A small network was shown many inputs. Here are its activations along a few directions, one row for each input.
Each table varies a few parts of the input and shows all the possible inputs, shuffled.
A made-up example of a description, with smaller parts first: one of 6 places along a line, together with either a single point or (one of 2 separate values, together with one of 5 places around a ring) or one of 11 places along a line.
Shared parts are said once, and a part with two or three values counts as separate values.
(in the rows, 100 means zero)

Other details of the inputs vary at random and push rows far along three fixed directions, the same in every table; ignore that.
To show where, the next rows are all for the same input, with only those details redrawn:
128  101  126  98  116  84  95  116  78  100  105
99  157  83  97  77  123  125  106  107  78  98
80  133  75  103  93  111  76  108  124  95  105
147  93  141  99  106  94  141  99  57  89  76
148  92  140  99  107  95  142  96  57  88  75
91  54  106  117  124  85  55  92  106  114  81
148  92  140  99  107  95  143  95  57  88  75
118  139  107  85  106  89  77  133  97  99  131

Table:
x1: 116  142  101  82  101  76  79  114  93  110  136
x2: 113  118  103  75  102  96  94  136  97  110  148
x3: 118  140  103  84  105  85  78  126  94  103  133
x4: 117  81  122  83  110  65  89  109  82  119  145
x5: 102  33  119  101  130  74  63  108  92  129  117
x6: 121  94  115  107  87  111  149  73  74  81  54
x7: 91  139  77  87  68  127  141  99  107  89  117
x8: 109  58  122  110  120  68  75  84  84  120  85
x9: 49  36  75  125  102  108  84  68  125  115  76
x10: 113  103  109  104  128  112  68  129  129  91  105
x11: 69  73  75  112  100  146  120  103  144  74  66
x12: 78  103  82  101  68  147  165  79  109  73  67
x13: 79  133  76  104  94  111  77  109  124  96  106
x14: 103  162  86  95  80  123  121  112  106  78  104
x15: 109  75  114  103  88  124  168  81  79  82  71
x16: 75  117  74  91  88  115  88  118  125  100  131
x17: 73  122  72  90  86  105  87  110  124  110  138
x18: 67  106  71  117  84  114  101  68  119  96  66
x19: 112  56  121  112  126  78  73  95  84  111  83
x20: 55  88  67  110  74  120  116  68  125  101  87
x21: 84  59  99  123  111  92  88  67  100  106  62
x22: 120  87  122  87  99  79  113  104  79  112  129
x23: 116  143  102  81  99  72  78  114  94  114  137
x24: 51  70  76  120  115  77  30  81  131  130  91
Changing only one part turns x11 into x10. The same change can be made to x17. Which row results?
> x8
What do these inputs look like to the network?
> one of 2 separate values, together with either a single point or one of 11 places along a line
Which other rows does x4 become when the place on the line of 11 takes its other values? List them by row number.
> x2, x5, x7, x9, x12, x15, x16, x17, x20, x22

Table:
x25: 68  72  83  125  117  94  44  89  117  113  75
x26: 162  134  142  77  130  59  53  157  64  115  160
x27: 127  50  136  113  109  102  135  84  67  94  67
x28: 67  79  85  129  111  97  55  76  130  109  73
x29: 120  94  115  84  89  98  149  94  72  95  97
x30: 123  94  123  117  95  109  140  72  72  84  53
x31: 86  137  75  85  98  107  77  130  127  98  132
x32: 131  179  103  72  98  89  94  138  98  91  138
x33: 49  171  42  111  64  137  102  81  154  79  82
x34: 123  144  103  86  101  93  93  126  86  94  112
x35: 113  90  109  92  81  109  168  73  79  88  75
x36: 96  149  78  85  46  143  196  81  87  67  81
x37: 48  153  42  98  54  138  128  80  146  85  104
x38: 123  52  130  110  107  106  141  84  68  90  60
x39: 81  30  109  111  130  65  39  94  110  138  121
x40: 91  154  76  88  104  91  52  132  122  103  130
x41: 68  76  83  115  105  109  83  83  135  102  82
x42: 69  52  93  126  114  103  63  88  124  112  86
x43: 117  75  123  103  87  106  155  75  68  96  85
x44: 118  119  108  75  98  86  96  131  81  110  150
x45: 134  42  145  100  115  77  118  93  53  115  101
x46: 66  63  87  123  108  108  75  82  132  107  82
x47: 140  134  118  68  111  87  95  152  80  98  150
x48: 78  58  94  107  127  85  48  104  127  118  103
Changing only one part turns x30 into x43. The same change can be made to x28. Which row results?
> x39
What do these inputs look like to the network?
> one of 3 separate values, together with one of 8 places around a ring
Which other rows does x33 become when the choice among 3 separate values takes its other values? List them by row number.
> x37, x41
